Each row below holds a small network's activations on one record, seen along a few directions.
Each row is followed by the record's values for the fields Gisi, Tosif, Fof, Gozet, Givod.
A field that a record lacks is left out.
Other fields move the rows too, some of them a lot.
In the rows, zero is written as 500.
Random noise pushes rows far along 23 fixed directions. That doesn't count. These rows show it; they differ only by the noise:
[667 561 317 448 715 444 355 556 545 432 719 557 647 528 531 688 323 537
 447 629 585 390 455 139 745 543 481 469 619 280 442 242 562 489 517 816
 491 322 408 451 668 593 519 519]
[483 548 530 767 764 307 510 553 435 584 316 436 451 424 384 435 639 505
 487 220 450 618 515 581 295 421 608 448 595 446 664 599 644 625 509 609
 464 344 442 547 448 591 721 543]
[635 354 375 587 517 531 652 443 538 624 715 366 448 465 499 600 433 408
 518 501 554 624 533 519 353 541 470 553 562 326 627 429 463 610 377 536
 437 266 398 384 647 407 406 497]
[560 546 662 547 480 388 507 376 541 329 523 284 687 361 430 546 362 405
 602 247 638 437 594 663 451 426 424 565 366 734 698 433 389 356 391 361
 650 371 431 316 693 442 446 235]
[597 447 306 412 841 705 671 422 418 349 517 674 231 666 531 482 496 446
 426 520 496 436 454 297 416 372 504 658 519 791 225 365 551 253 377 460
 640 496 524 783 769 454 563 516]
[354 628 728 691 482 453 329 537 254 603 625 308 530 702 454 744 566 339
 370 606 709 306 612 671 489 582 432 215 590 394 724 368 615 867 472 506
 560 398 633 322 473 578 736 281]
[561 482 399 728 259 555 370 681 397 653 628 537 411 268 393 611 541 401
 299 528 548 505 428 391 474 407 444 439 584 478 516 487 421 668 388 429
 660 336 749 399 540 395 402 416]
[679 450 518 477 518 680 470 527 663 404 599 491 212 454 443 310 444 561
 523 583 540 471 522 403 500 391 492 669 486 471 528 383 470 478 341 601
 570 581 279 478 252 548 370 617]
[301 471 655 371 561 692 477 475 506 475 417 481 478 799 404 301 505 390
 503 778 393 394 535 402 363 452 387 519 370 887 430 268 473 651 570 319
 533 683 756 351 656 500 520 345]
[399 432 592 227 665 599 531 109 712 575 757 475 596 405 837 301 504 490
 128 499 358 564 364 409 385 562 594 525 793 890 444 258 353 211 512 325
 580 566 369 721 664 455 447 710]
[515 427 350 557 518 386 675 424 522 503 348 517 350 303 445 361 708 626
 494 402 389 732 471 469 509 465 425 596 563 245 428 643 474 548 501 566
 308 460 216 609 382 453 443 737]
[429 662 371 611 545 478 464 537 360 328 428 603 478 477 716 704 315 662
 422 372 557 492 297 616 653 753 381 495 432 406 467 445 267 513 402 378
 403 383 574 393 369 366 644 528]
[740 526 289 485 631 503 631 681 318 561 392 463 378 600 271 517 469 346
 629 378 530 354 356 646 384 354 309 534 450 487 567 364 686 554 415 715
 392 484 576 430 464 416 718 435]
[609 514 643 475 393 732 539 612 713 610 588 353 599 598 515 497 406 108
 767 562 304 446 786 511 277 355 632 615 291 472 764 459 497 562 476 507
 331 556 477 331 592 347 404 580]
[321 653 698 494 373 565 443 403 372 454 473 533 664 502 633 348 681 491
 398 502 375 580 622 406 429 450 598 514 462 695 410 451 536 508 713 432
 514 554 638 652 755 519 540 538]
[392 594 417 546 455 444 649 621 496 543 426 408 502 572 281 377 277 543
 632 435 589 570 532 662 497 454 464 459 420 660 550 511 589 416 594 589
 622 485 703 504 400 593 483 186]
[524 388 611 341 443 664 483 364 411 499 577 626 296 493 628 706 466 548
 309 427 648 194 512 513 542 691 540 458 690 350 535 484 608 392 305 454
 620 666 681 678 434 698 490 348]
[481 442 811 384 328 633 534 528 475 789 472 544 496 265 607 344 461 548
 326 300 526 399 414 656 311 429 578 478 774 522 755 553 644 374 371 504
 545 783 656 607  74 677 518 554]
[623 579 378 478 517 692 564 664 457 603 492 583 561 736 542 881 400 206
 551 394 270 256 503 533 744 643 352 434 459 354 586 492 562 375 470 552
 355 370 717 480 698 168 555 439]
[586 432 567 406 500 582 378 423 526 377 536 466 441 402 465 325 563 517
 362 266 309 467 235 720 493 519 517 692 370 758 576 227 398 426 385 361
 439 569 568 480 439 305 552 633]
[500 398 307 377 328 202 570 442 604 503 347 356 526 467 451 382 534 312
 829 642 639 617 672 764 316 528 598 402 303 644 484 747 376 551 668 513
 578 552 290 425 514 561 435 416]
[553 245 521 510 483 543 555 434 666 671 522 339 505 657 418 314 558 401
 661 450 337 602 606 795 260 730 536 444 397 500 668 614 511 653 613 463
 422 434 484 464 572 437 369 446]
[294 379 612 542 608 820 479 509 444 382 543 589 515 444 279 419 465 649
 358 463 632 481 578 431 489 419 404 561 481 428 442 476 587 430 389 256
 646 433 685 747 570 618 301 243]
[285 414 409 478 703 418 480 498 600 587 436 577 577 747 522 551 471 433
 451 591 326 523 525 475 536 673 692 331 505 566 416 529 551 525 669 481
 438 493 668 648 611 544 580 500]
[587 735 443 461 461 870 535 651 583 593 398 704 505 415 761 418 446 391
 535 588 184 476 564  17 282 392 422 671 528 340 460 436 418 566 561 565
 244 593 611 417 636 395 462 761]

[420 577 508 700 610 392 526 506 536 333 400 487 634 400 404 597 375 595
 423 244 567 634 538 523 534 334 676 551 402 185 555 391 705 463 491 619
 283 297 402 673 559 576 648 603] : Gisi=d1 Tosif=e1 Fof=m4 Gozet=y1 Givod=k1
[587 407 393 549 505 796 698 533 348 560 594 468 305 651 444 299 510 566
 603 460 547 515 537 758 196 645 336 523 405 475 382 635 486 591 450 362
 488 608 606 698 383 440 364 374] : Gisi=d1 Tosif=e1 Fof=m4 Gozet=y1 Givod=k2
[579 360 472 503 489 266 524 580 599 734 465 497 591 563 426 438 664 380
 469 588 212 551 440 364 541 405 612 416 599 398 488 463 663 691 631 769
 196 610 449 464 421 483 601 836] : Gisi=d3 Fof=m1 Gozet=y1 Givod=k2
[400 645 332 740 398 153 548 520 586 390 261 562 400 241 444 495 441 876
 479 290 279 802 329 272 769 636 538 644 479 417 428 529 314 550 578 588
 399 376 626 280 445 499 455 514] : Gisi=d4 Fof=m1 Gozet=y1 Givod=k2
[496 691 734 603 494 281 538 497 417 617 570 315 377 713 380 522 643 326
 507 411 336 269 610 504 652 427 583 355 605 860 579 507 612 492 510 627
 658 762 637 501 316 527 644 375] : Gisi=d4 Fof=m5 Gozet=y1 Givod=k2
[628 348 362 220 819 549 386 531 465 388 402 645 561 518 332 352 645 644
 608 526 477 457 374 395 716 571 358 592 518 460 402 477 616 342 563 673
 575 446 364 603 583 574 458 491] : Gisi=d1 Tosif=e2 Fof=m2 Gozet=y1 Givod=k1
[427 641 511 448 560 448 397 505 442 534 508 433 625 296 570 537 521 452
 428 555 605 485 460 426 282 356 531 507 582 313 599 347 481 700 462 517
 333 554 447 399 436 607 675 623] : Gisi=d1 Tosif=e1 Fof=m3 Gozet=y1 Givod=k1
[534 524 402 487 704 338 523 357 439 601 722 335 342 590 405 554 600 424
 485 563 618 474 619 402 321 519 713 420 694 520 509 399 690 614 557 724
 665 483 519 597 679 777 615 318] : Gisi=d4 Fof=m6 Gozet=y2 Givod=k2
[599 539 538 558 668 492 291 359 595 283 291 506 355 614 562 368 623 571
 578 389 388 530 546 495 369 701 556 563 380 663 564 438 487 584 657 536
 601 298 458 352 871 547 622 435] : Gisi=d1 Tosif=e2 Fof=m2 Gozet=y2 Givod=k2
[525 372 562 532 239 695 549 549 414 475 678 600 568 479 547 630 360 566
 326 454 587 559 388 619 746 442 503 564 463 526 473 442 561 286 379 407
 565 367 614 635 514 311 392 531] : Gisi=d3 Fof=m2 Gozet=y1 Givod=k2
[468 393 425 531 495 369 603 557 424 489 295 653 333 525 490 644 364 617
 555 402 559 408 409 535 596 638 505 454 494 556 421 703 453 421 355 420
 591 629 725 491 296 578 533 348] : Gisi=d1 Tosif=e1 Fof=m2 Gozet=y1 Givod=k1
[484 748 226 588 636 728 565 433 762 314 660 441 210 682 384 297 196 625
 353 430 371 490 447 413 413 451 478 576 387 535 317 168 559 447 617 556
 379 483 640 742 538 509 514 445] : Gisi=d3 Fof=m3 Gozet=y1 Givod=k1
[655 779 636 565  82 504 555 430 499 508 561 520 366 695 742 600 501 508
 522 425 253 453 637 395 833 634 578 516 489 576 468 561 586 334 703 735
 544 552 623 500 630 368 488 529] : Gisi=d3 Fof=m2 Gozet=y1 Givod=k2
[411 353 559 459 841 581 670 690 348 893 633 410 664 574 286 244 664 361
 554 614 267 662 367 474 249 259 491 584 611 773 529 481 501 619 404 408
 399 686 586 482 269 367 497 669] : Gisi=d3 Fof=m4 Gozet=y1 Givod=k2
[318 439 458 439 484 411 412 470 755 514 471 341 725 383 373 380 353 494
 636 567 534 500 609 580 312 640 465 394 378 431 565 579 291 677 588 300
 441 585 530 346 461 620 295 274] : Gisi=d4 Fof=m4 Gozet=y1 Givod=k2
[267 554 303 260 665 563 479 448 767 408 445 488 585 486 420 393 396 497
 469 441 331 519 382 675 654 577 506 498 414 495 470 428 424 277 596 375
 354 536 462 702 403 414 477 525] : Gisi=d4 Fof=m2 Gozet=y1 Givod=k2
[467 533 311 255 445 363 608 456 470 423 504 537 530 320 746 688 272 537
 665 498 714 495 454 609 458 597 560 602 456 504 497 612 258 302 380 361
 503 659 500 383 381 575 483 426] : Gisi=d3 Gozet=y1 Givod=k2
[436 476 355 466 699 692 392 611 616 447 460 426 518 406 234 475 522 443
 587 416 402 465 518 587 329 561 369 605 328 274 627 443 407 637 423 293
 366 435 629 386 590 451 387 302] : Gisi=d2 Gozet=y1 Givod=k2
[438 467 523 608 468 393 591 460 758 543 301 368 423 487 234 356 577 412
 522 308 267 492 610 619 520 449 417 400 444 608 538 695 511 431 577 410
 495 545 476 593 454 407 379 378] : Gisi=d1 Tosif=e1 Fof=m1 Gozet=y1 Givod=k1
[529 640 444 447 296 786 656 494 535 579 281 583 212 358 637 471 434 430
 527 348 563 470 601 597 205 465 461 557 569 332 661 625 597 402 473 536
 498 498 580 570 494 587 555 436] : Gisi=d3 Fof=m2 Gozet=y1 Givod=k1
[308 580 294 297 682 541 567 493 550 517 497 427 475 446 329 434 418 504
 446 597 584 400 448 471 397 482 252 441 590 496 453 398 416 497 476 370
 513 631 609 474 448 620 454 218] : Gisi=d2 Gozet=y1 Givod=k2
[498 606 414 360 616 501 457 624 352 572 366 591 536 633 638 528 531 408
 446 635 658 423 403 609 495 410 395 329 624 573 484 426 660 429 605 682
 533 450 428 516 519 536 799 566] : Gisi=d4 Gozet=y1 Givod=k2
[523 490 315 374 475 454 497 516 742 513 420 489 782 462 477 420 324 381
 496 540 441 490 427 566 419 374 453 422 376 434 420 408 501 445 653 529
 232 502 375 553 581 389 515 647] : Gisi=d3 Fof=m4 Gozet=y1 Givod=k2
[472 201 734 639 628 255 466 541 501 545 643 445 812 623 383 393 515 559
 575 669 441 713 524 336 479 330 761 564 382 712 436 431 551 676 507 475
 444 521 495 385 573 547 453 639] : Gisi=d1 Tosif=e2 Fof=m2 Gozet=y1 Givod=k2
[582 748 514 477 785 640 350 542 291 224 293 722 513 640 706 460 552 629
 645 510 532 435 503 262 535 572 384 613 414 642 330 524 448 423 608 541
 617 411 433 467 722 504 647 514] : Gisi=d3 Fof=m4 Gozet=y1 Givod=k2
[532 641 597 560 396 504 495 407 688 340 447 494 419 508 665 628 294 622
 436 341 463 444 498 510 793 649 428 506 521 352 626 427 456 340 468 609
 448 394 351 413 397 448 518 536] : Gisi=d1 Tosif=e1 Fof=m6 Gozet=y2 Givod=k1
[672 366 393 396 380 563 477 611 577 778 564 639 564 420 608 318 585 470
 458 605 263 669 331 369 536 502 527 520 644 680 450 544 471 396 623 627
 557 468 532 488 538 333 376 745] : Gisi=d1 Tosif=e2 Fof=m2 Gozet=y2 Givod=k2
[256 436 663 740 707 615 451 627 435 328 415 541 537 494 362 293 452 717
 450 492 567 622 466 479 355 290 476 587 367 447 495 426 509 699 402 292
 354 482 505 513 242 604 554 606] : Gisi=d3 Fof=m5 Gozet=y1 Givod=k2
[537 645 504 632 227 380 629 305 608 501 391 375  85 599 619 282 624 549
 470 665 433 688 545 452 421 537 421 530 524 745 420 461 347 689 632 587
 590 508 339 267 533 449 519 571] : Gisi=d2 Fof=m3 Gozet=y1 Givod=k1
[322 672 701 408 508 514 659 504 414 599 283 450 466 545 300 263 574 696
 466 476 382 517 391 406 777 479  88 550 684 808 532 474 487 370 558 516
 679 622 635 300 366 472 430 219] : Gisi=d2 Fof=m4 Gozet=y1 Givod=k2
[786 179 371 476 554 193 556 189 484 300 445 504 269 524 521 608 487 582
 324 408 688 306 242 580 429 601 362 465 523 580 326 313 461 607 305 475
 421 533 340 400 630 521 651 537] : Gisi=d3 Fof=m4 Gozet=y1 Givod=k2
[423 573 664 623 461 621 291 616 306 430 537 547 415 610 292 550 651 533
 459 496 684 382 722 499 676 488 602 386 512 481 508 578 778 483 567 609
 870 388 706 716 615 717 485 152] : Gisi=d4 Fof=m4 Gozet=y1 Givod=k2

Here are new rows. What are their fields?
[422 439 293 445 731 288 681 407 507 475 441 413 417 581 442 469 399 588
 573 467 574 553 343 728 469 608 414 459 481 561 433 527 387 507 432 429
 407 570 389 475 274 512 611 472] : Gisi=d3 Fof=m2 Gozet=y1 Givod=k2
[421 745 482 558 620 390 338 570 517 461 398 607 576 484 820 763 229 552
 540 619 665 303 535 286 419 749 531 323 571 362 495 574 271 665 473 454
 506 600 582 251 356 711 632 428] : Gisi=d2 Fof=m1 Gozet=y1 Givod=k2
[330 565 516 396 742 504 548 539 408 523 645 454 364 471 370 480 513 610
 687 621 486 509 618 216 463 566 691 688 557 532 522 494 419 575 371 502
 654 745 714 424 330 794 393 285] : Gisi=d4 Fof=m1 Gozet=y1 Givod=k1
[493 286 567 796 472 441 471 554 357 612 648 408 544 737 346 524 631 477
 429 617 625 484 634 658 384 539 454 212 484 377 391 642 647 841 550 417
 476 427 509 647 512 522 487 433] : Gisi=d4 Fof=m2 Gozet=y1 Givod=k2
[495 472 390 241 732 545 504 456 533 280 387 545 623 534 516 546 465 527
 835 499 356 620 553 355 514 649 668 861 236 383 578 325 454 472 537 594
 323 412 533 304 873 534 503 481] : Gisi=d1 Tosif=e2 Fof=m4 Gozet=y1 Givod=k1
[519 746 604 418 491 930 270 591 654 531 566 452 358 394 499 512 568 195
 483 417 385 206 643 605 448 458 439 487 522 450 743 573 429 367 409 335
 647 594 496 584 334 369 417 439] : Gisi=d1 Tosif=e2 Fof=m6 Gozet=y2 Givod=k2
[280 290 719 432 590 432 527 399 370 746 541 593 867 303 624 661 656 499
 204 424 416 548 321 424 672 513 447 415 819 523 571 562 469 369 385 277
 491 436 556 559 523 386 478 635] : Gisi=d1 Tosif=e2 Fof=m5 Gozet=y1 Givod=k1
[472 255 919 642 531 551 314 497 378 360 424 757 489 619 702 662 800 607
 299 366 394 403 603 534 793 596 680 442 522 505 432 769 586 333 391 307
 585 528 461 761 496 470 507 714] : Gisi=d3 Gozet=y1 Givod=k2
[439 568 593 324 396 446 789 123 356 369 523 370 345 554 587 466 598 721
 518 311 461 438 551 597 561 775 343 601 576 363 510 436 533 465 491 544
 344 703 470 577 461 638 481 373] : Gisi=d3 Fof=m5 Gozet=y1 Givod=k1
[525 445 406 541 397 519 526 665 433 361 262 697 281 368 440 628 464 501
 662 492 475 620 446 353 591 366 652 815 290 596 488 531 414 415 334 462
 612 440 698 298 576 436 489 483] : Gisi=d1 Tosif=e2 Fof=m6 Gozet=y2 Givod=k1
[605 347 570 372 468 353 502 673 278 433 338 814 793 551 572 541 532 582
 725 644 497 435 531 195 718 416 569 543 387 666 195 723 550 346 557 571
 559 728 598 562 562 579 440 579] : Gisi=d1 Tosif=e2 Fof=m2 Gozet=y1 Givod=k1
[433 469 299 315 386 543 561 337 671 516 540 471 401 584 564 483 485 375
 452 637 489 505 560 578 430 579 542 410 506 489 413 464 499 458 638 501
 460 531 480 662 639 503 468 496] : Gisi=d1 Tosif=e1 Fof=m3 Gozet=y2 Givod=k1
[535 400 429 697 691 263 492 307 382 416 669 351 550 501 303 468 619 642
 167 312 649 474 299 689 580 481 252 268 637 540 327 378 568 568 492 439
 510 303 312 748 531 437 593 471] : Gisi=d4 Fof=m3 Gozet=y1 Givod=k1
[789 349 446 464 464 375 383 550 384 454 401 522 584 516 313 567 595 489
 547 314 427 217 328 619 602 637 271 443 385 439 431 528 516 590 449 506
 405 613 598 427 519 375 493 418] : Gisi=d1 Tosif=e1 Fof=m4 Gozet=y1 Givod=k2
[578 387 457 567 374 677 501 652 483 371 588 537 406 696 386 376 405 601
 604 563 477 522 539 586 499 509 494 591 216 545 375 430 520 549 498 476
 463 565 686 527 490 475 375 422] : Gisi=d1 Tosif=e1 Gozet=y1 Givod=k2
[347 533 634 364 597 441 458 483 326 543 736 301 580 778 492 599 737 271
 632 736 475 505 648 736 655 538 697 470 418 578 580 462 521 592 516 485
 482 632 389 526 385 430 622 579] : Gisi=d1 Tosif=e2 Fof=m2 Gozet=y1 Givod=k2
